These are the activations of a small neural network, seen along a few directions. Each row is one input.
In each table, some parts of the input vary, and every possible input appears once, in random order.
A made-up example of a description, with smaller parts first: one of 8 places around a ring, together with either a single point or (one of 2 separate values, together with one of 4 places along a line) or one of 9 places along a line.
Shared parts are said once, and a part with two or three values counts as separate values.

Table:
row 1: [ 38  11  -7  -9  24   4  30   1  40  -7  -3   0  -3  19  -1   5 -18]
row 2: [ 33   1 -39 -15  32 -16   7 -16   0 -15   8  10  -1  26  27 -30   5]
row 3: [-19  10 -28  24  13  43   9 -13  37 -28   6 -29  25  15   7   2 -22]
row 4: [ 19  -7 -32  -6  32  10  18 -10  31 -31   4  -9   5  31  19 -13 -18]
row 5: [ 31 -15  19 -30   1 -64   8  -2 -43  12   1  20 -29  17   7 -14  -3]
row 6: [  0   4  17  16 -11  19  23  12  14 -22   3 -58  14   4 -27  14 -37]
row 7: [-54 -67   7  12 -12  13 -39  -6   4 -17 -12   3   0  -8  29  -3  12]
row 8: [ 50  -6   7 -25   9 -38  22  11 -25  -9   5 -19 -12  15  -6 -16 -12]
row 9: [-49 -46  -7  14   3  26 -40 -13  30   0 -12  36   2  -9  38   3  27]
row 10: [ 34   7  -1 -25  18 -49   6 -17 -10  28   0  57 -26  16  21  -9  15]
row 11: [-25 -11 -15  22  -2  28  11  -6  12 -44   6 -62  23  18  -3  -3 -35]
row 12: [ 15  -9 -26 -20  26 -43  -5 -28 -19   5   6  48 -19  27  42 -26  15]
row 13: [ 12 -27 -19  -8  16  -4  20  -2   6 -46   4 -41   3  33   9 -17 -32]
row 14: [-68  65 -49  18 -24   1 -31 -23 -44  17  22  16  31 -28  -4 -26  32]
row 15: [-29 -30  19   9  -4  23 -28  -1  38  24 -16  43  -7 -22  19  21  28]
row 16: [ -1 -11   2  15   7  54 -17   6  35   6 -17  10   4 -15   6  33  16]
row 17: [-48  59  -2   7 -47 -22 -20   3 -68  24  19 -14  18 -39 -39 -12  14]
row 18: [-30 -54  39   6 -21   5 -27  12   5   5 -15   7  -9 -19   5  15  10]
row 19: [-17 -27  55   7 -20  12 -16  20  28  35 -18  37 -16 -29  -8  31  20]
row 20: [ 12  -8  38  12  -9  43  -4  27  24  17 -17   3  -5 -23 -20  43   9]
row 21: [ 26 -19 -25 -18  17 -29   9  -7 -26 -30   8 -22  -4  28  18 -34  -9]
row 22: [ 53  17 -13 -20  26 -21  20  -5   7   8   3  18  -9  13   7 -12   5]
row 23: [ 36 -13  12 -14   7 -14  32  16   7 -25   0 -38  -5  21 -14   0 -34]
row 24: [-75  46 -35  14 -38 -13 -31 -15 -70   1  21 -17  28 -26 -14 -31  17]
row 25: [  2  27  -2  20   5  38  22  -2  47  -4   0 -21  17   2 -13  20 -22]
row 26: [ -1 -34  22  10 -10  36 -16  19   1 -12 -14 -28   2 -13  -8  27  -1]
row 27: [ 65  19  23 -24  11 -31  32  17  -4  20   0  11 -19   4 -19  -2  -2]
row 28: [-20 -27 -24  18  15  58 -28  -6  25 -17 -11   2  13  -3  26  14  15]
row 29: [  8 -29 -12 -23  11 -55  -4 -20 -45 -11   6  15 -21  28  33 -30   0]
row 30: [-33  85  14   9 -45 -14  -9  10 -44  54  16  16  10 -50 -52   3  22]
row 31: [ 14  31  33  18 -10  26  33  21  37   7  -1 -28   7  -7 -40  30 -29]
row 32: [-48  83 -23  14 -33  -5 -20 -12 -33  42  17  25  22 -41 -25  -8  31]
row 33: [ 45  10  35 -29   3 -58  19   5 -22  40  -3  50 -36   7  -6   1   6]
row 34: [ 50  13  29 -14  10  -6  43  23  28   4  -4  -8 -12   9 -27  16 -25]
row 35: [-25 -48 -10  16  -1  45 -27   1  -1 -34 -11 -31  10  -1  16  10   1]
Q: Changing only one part turns row 25 into row 6. The same change can be made to row 32. Which row results?
A: row 17
Q: What is each input in this table made of?
A: one of 5 places around a ring, together with either a single point or one of 6 places along a line
Q: Which other rows does row 10 become when the place on the ring of 5 takes its other values? List them by row number.
A: row 5, row 12, row 29, row 33
Q: Which other rows does row 19 become when the place on the line of 6 takes its other values? List them by row number.
A: row 20, row 27, row 31, row 33, row 34

Table:
row 36: [ 62  21  12 -26  -7 -38  30  33 -33  -3   7 -40   1   2 -40 -13 -12]
row 37: [-50  25 -27  32 -17  40 -51 -10 -11  14  -2   9  28 -26   5  22  30]
row 38: [ 44 -10  21 -12  18  -2  29   5  22  11 -23  34 -29  19   1  23  -4]
row 39: [ 22 -33 -37  26  35  59  18  -7  59 -62  -1 -61  17  39  26   2 -24]
row 40: [-31  52  31  17 -36 -23  14   4  -6  37  16   0   9 -19 -42  -9 -13]
row 41: [-24  45  12  16 -39  12  -1   2 -23  13   6 -46  16 -35 -45   8  -8]
row 42: [-43  31  24  32 -51  30 -26  15 -10  20  -2 -21  15 -38 -44  40  -5]
row 43: [-53  42  -9  24 -27  46 -34  12  -9  15  -6   7  16 -31 -27  37  12]
row 44: [-20 -14  66  18 -35  33 -22  35  23  34 -15   0  -4 -54 -33  33  27]
row 45: [-72   5 -10   6 -14 -32 -26 -26 -31   7  17  30   9   1  15 -37  12]
row 46: [ 38 -17  16 -31  30  -1  33  11  64  -4 -10  24 -18  19   2  20 -22]
row 47: [ 57  27 -23 -34  10 -20  26  27 -29  -9   5  -8  -3   6 -28 -19   1]
row 48: [ 24 -31 -31 -35  11 -47  -9   4 -55 -30   4  -9  -9  16  18 -50   4]
row 49: [-57 -68  16  12 -17  22 -54   8  -5   9 -11  35  -1 -37  27   4  46]
row 50: [ -6  46 -37   2   2 -32   9 -27 -12   7  24  10  12   2  11 -30   9]
row 51: [ 14 -70   9 -11  16 -30  -5 -15  -2  -8 -22  34 -34  30  43  -8  -1]
row 52: [-86 -18 -20  21 -28  21 -60 -14 -38  -7  -1   9  21 -17  16  13  23]
row 53: [ 16 -16 -13  17  30  70  34  14  56 -61  -5 -59  20  31  -2  14 -49]
row 54: [ 50 -27   2  -3  25  -9   8 -17  24   9 -19  37 -22  21  31   5  10]
row 55: [-33  52 -24   7 -19  30  -4  -2 -22  10   2 -15  17 -31 -28   4   6]
row 56: [ 64  -3  -7 -14  34 -16  -1 -15 -18   9   5  24 -21  23  27  -3   9]
row 57: [  7 -76   3 -30  26 -29  -2  -8  40 -22 -11  21 -26  32  45 -11 -18]
row 58: [ 48 -17  54  -5   2 -20  37  11  18  19 -22   3 -23  13 -12  28 -17]
row 59: [-27  -5  32  10 -18  49 -28  31  25  28 -18  31  -5 -49 -15  28  41]
row 60: [ 28 -47   0 -24  24 -35 -11 -14 -45  -7   2  23 -33  30  42 -17  -4]
row 61: [-43   6 -27 -10  -8 -50  -4 -29 -39 -14  21   8   2  12  26 -41   0]
row 62: [ 61  12 -39 -24  22 -27   2   4 -28 -13   6  -8   4   8   1 -36  16]
row 63: [ 43 -32  -1 -22  37  -8   9  -9  65  -6  -8  23 -13  25  32   3  -6]
row 64: [ 58  14  11 -23  25 -10  21   8 -19  12   2  21 -28  22  -3  15  -4]
row 65: [-10  64 -19  -4  -7 -27  27  -2 -12   9  20   7   2   1 -19 -13  -6]
row 66: [-35  43 -20  17  -5 -13 -12 -24  -4  29  18  32  19 -10   3 -28  19]
row 67: [ 64   5  44 -17   6 -27  32  14 -24  20   3  -8 -22  15 -14  20 -20]
row 68: [ 23 -24  22  28  14  50  36  18  52 -59  -1 -86  23  21 -19  19 -64]
row 69: [-21 -25  11  19 -11  43 -43   9  22  29 -13  35   8 -47  19  12  54]
row 70: [ 42 -25  49 -22  15 -19  42  17  59   3 -10  -7 -13  12 -12  25 -35]
row 71: [-68  -4 -31   3 -16   3 -37 -29 -49 -15   5 -17  19 -15  15 -20  19]
row 72: [-15 -79 -34  15  23  37   7 -10  36 -78  -3 -64   5  50  34  -9 -31]
row 73: [-30  37 -40  15  -6  22 -25 -25 -23   7   4 -16  29 -26   3 -11  25]
row 74: [-39  61  -2  10 -14  -8   5   0  -3  31  14  28   8 -13 -28 -11   4]
row 75: [ -2  54  14   3 -30 -42  37   2 -16  16  23 -21   4  -5 -31 -10 -23]
Q: Changing only one part turns row 54 into row 38. The same change can be made to row 66. Which row results?
A: row 74
Q: Changing only one part turns row 37 into row 43. The same change can be made to row 69. Which row results?
A: row 59
Q: What is each input in this table made of?
A: one of 4 places along a line, together with either a single point or one of 9 places along a line
Q: List by row number the other rows that have the place on the line of 4 in common with row 57.
A: row 45, row 48, row 49, row 51, row 52, row 60, row 61, row 71, row 72
Q: A walk changes only the place on the line of 4. It starts at row 48 and steps to row 62. List the rest of the walk in order.
A: row 47, row 36
Q: A walk changes only the place on the line of 4. It starts at row 68 and steps to row 53. List the rest of the walk in order.
A: row 39, row 72

Table:
row 76: [-54   0  22  35 -27  22 -13  -6  31  13   2 -12  20 -27  -7   6   3]
row 77: [ -5 -14   4  22   3  42 -25  -3  28  14 -12  15   7 -19  14  18  27]
row 78: [ 45   9 -13 -55  30 -35  48  18   5 -21  -3  23 -31  44 -11   4 -38]
row 79: [-17 -27   8  25  -2  20 -33 -18   5  14  -8  16   2 -11  28   9  25]
row 80: [ 19   3 -17 -12   8 -52  -4 -22 -39   7  14  11  -5  11  23 -40  15]
row 81: [ 31  16 -21 -15  13 -30   4  -7 -16   7  10  10   0   3   9 -31  17]
row 82: [-73  -9  -8  36 -31  45 -43  -4 -11  -9   0 -29  30 -32  -2   7  14]
row 83: [-58  41 -13  -9 -35  18 -17  29 -35   2   2   3  10 -34 -45  12   8]
row 84: [-31  54   3  10 -23   0   3   1   2  28   9  12  12 -25 -28   4   6]
row 85: [ 21 -45   7 -31  27 -12  33  11  34 -37  -9  -1 -23  42  10   5 -41]
row 86: [ 68  11  11 -27  16 -24  35  17 -13  -3  -3  -8 -21  22 -17   8 -21]
row 87: [ 52 -39  17  20  20   5  10 -15   8 -14  -3 -39  -2  26  25   0 -14]
Q: Changing only one part turns row 85 into row 76. The same change can be made to row 78. Which row results?
A: row 84
Q: What is each input in this table made of?
A: one of 2 separate values, together with one of 6 places along a line
Q: Which other rows does row 86 become when the choice among 2 separate values takes its other values? List them by row number.
A: row 87

Table:
row 88: [-13 -26 -32   2  14   2  -8 -19  -8 -33   4 -17   7  24  29 -19  -9]
row 89: [ 23  59  -2 -28 -10 -82  11  -9 -64  42  20  37 -15  -5 -14 -34  17]
row 90: [-18  48  11  19 -27  34   5  21   0  10   3 -29  20 -29 -47  23  -7]
row 91: [ 21  60  -4 -28 -10 -80  11 -11 -69  41  19  39 -18  -1 -13 -29  14]
row 92: [-12 -27 -31   2  13   0  -8 -17  -3 -32   5 -18   9  20  28 -24  -5]
row 93: [-50  12   5  26 -20  39 -17   2  27   9  -3  -1  19 -28 -12  17   8]
row 94: [-54 -29  -9   5 -13  13 -47  -7 -16   4  -7  28   0 -20  22   0  31]
row 95: [-50  12   6  31 -20  41 -17  -2  18   9  -2  -3  17 -23 -10  21   5]
row 96: [-16  47  12  18 -27  32   6  22   5  11   3 -31  22 -33 -48  19  -4]
row 97: [ 46 -26  -6 -13  33  -1  14  -5  21 -12  -8   9 -14  29  24   3  -8]
row 98: [ 48 -26  -5 -13  32  -2  14  -3  26 -11  -7   8 -13  25  23  -3  -4]
row 99: [ 63 -37  30 -17  25  -4  42  20  44 -21 -11 -21 -19  30  -3  12 -35]
row 100: [-50 -30  -7   9 -14  11 -47  -8 -15   6  -6  23   4 -23  22  -4  34]
row 101: [ 63 -37  31 -14  25  -3  40  16  35 -21 -11 -24 -20  34  -1  18 -38]
Q: What is each input in this table made of?
A: one of 2 separate values, together with either a single point or one of 6 places along a line

Table:
row 102: [ 13 -42  -5  -2  23  12  -1  -4  22 -21  -8   3  -8  22  28   0  -5]
row 103: [ 72  34  -7 -45  21 -91  33 -14 -49  23  13  34 -31  31   5 -30  -4]
row 104: [-29  24   7  12 -23   5 -14   2  -8  21   3   5  10 -28 -16   4  15]
row 105: [-26  39   5  14 -23  12  -5   9 -12  17   7  -3  13 -26 -28   3   8]
row 106: [ 20 -25   6   1  15  16  11   1  19 -18  -9 -13  -7  20   9  16 -19]
row 107: [-34  18   3  11 -22   5 -18   1 -23  14   4   6   7 -21 -12   3  12]
row 108: [ 21 -24  16  -1  12  12  17  10  35 -12  -8 -10  -6  11   1  11 -16]
row 109: [-39  12 -12   8 -19  -2 -22  -5 -19   6   7   0  14 -21  -3 -13  17]
row 110: [ 27 -10  12  -1  12  19  24  17  33 -16  -6 -22  -1  11 -11  12 -22]
row 111: [-39   5 -17   6 -13   3 -32 -11 -19  11   1  19   8 -20  10  -6  26]
row 112: [ 15 -31  -7  -1  18   9   7  -5  22 -26  -4 -19   0  20  18  -1 -15]
Q: What is each input in this table made of?
A: either a single point or (one of 2 separate values, together with one of 5 places along a line)
Q: Which other rows does row 102 become when the place on the line of 5 takes its other values? List them by row number.
A: row 106, row 108, row 110, row 112

Table:
row 113: [-13  -2   9  14  -6  30  -1   7  19  -3  -6 -11   7  -8  -9  18  -5]
row 114: [ 48 -19   5 -15  25 -18  31   2  19 -18  -2  -8 -13  32   9  -5 -24]
row 115: [-46   4  -2  21 -19  25 -26   0  -7   4   1  -3  15 -22  -4   4  13]
row 116: [ 28 -12  -7 -15  17 -24   7  -7  -6  -5   1  12 -12  20  18 -10  -1]
row 117: [ 44 -20   1 -20  25 -25  22  -2  10  -9  -1   9 -19  30  16  -8 -13]
row 118: [ 26 -13  -6 -15  18 -23   8  -8  -5  -5   1  12 -12  21  19 -10  -2]
row 119: [-28  -1 -13   0  -8  -5 -22  -7 -17   7   2  17   3 -12  10 -10  21]
row 120: [-11  -1   8  14  -5  30  -2   7  19  -4  -7 -12   9  -9 -10  16  -6]
row 121: [ 20 -11  10   2   9  19  15  11  26 -11  -5 -20   1   8  -6  13 -16]
row 122: [ 49 -19   5 -16  24 -18  30   3  19 -17  -3  -8 -14  30   8  -4 -22]
row 123: [ 22 -10   9   2   8  19  15  11  26 -11  -6 -21   2   7  -7  13 -15]
row 124: [-15  76   6  -2 -34 -34  -1   4 -50  46  16  17   4 -34 -40  -7  19]
row 125: [  0  -8 -10  -8   3 -15  -7  -9 -16   2   0  11  -7   4  13 -12  10]
row 126: [-38   3   5  22 -17  35 -17   2  13   4  -2 -10  15 -23  -8  15   7]
row 127: [-29  -2 -12   0  -8  -5 -21  -8 -17   7   3  17   2 -11  11 -10  20]
row 128: [-35   4   3  22 -16  35 -18   3  12   2  -3 -11  16 -23  -9  13   7]
row 129: [-42   3  -8  10 -17   9 -29  -7 -16   8   1   6  10 -19   2  -1  17]
row 130: [ 46 -18  -1 -20  25 -25  21  -2   9 -11  -2   8 -18  29  15 -10 -13]
row 131: [ 37 -17  10  -9  18   2  26   9  23 -17  -4 -17  -9  21   0   8 -23]
row 132: [ -1  -9  -9  -8   5 -14  -6 -10 -16   1   1  11  -6   6  14 -13   8]
row 133: [ 39 -13   5  -8  19   2  27   8  24 -20  -4 -18  -8  23   0   6 -25]
row 134: [-42   2  -8  11 -15   9 -29  -8 -16   6   2   6  11 -18   3  -2  15]
row 135: [-45   6  -6  21 -20  24 -24  -1  -6   3   1  -3  15 -21  -4   5  13]
row 136: [-16  75   7  -2 -32 -33  -1   3 -50  45  17  17   5 -32 -39  -9  16]
Q: What is each input in this table made of?
A: one of 2 separate values, together with either a single point or one of 11 places around a ring
Q: Changing only the choice among 2 separate values turns row 136 into row 124. The same change can be made to row 134. Which row results?
A: row 129
Q: Which other rows does row 125 become when the choice among 2 separate values takes its other values? List them by row number.
A: row 132
Q: Which other rows does row 127 become when the choice among 2 separate values takes its other values? List them by row number.
A: row 119
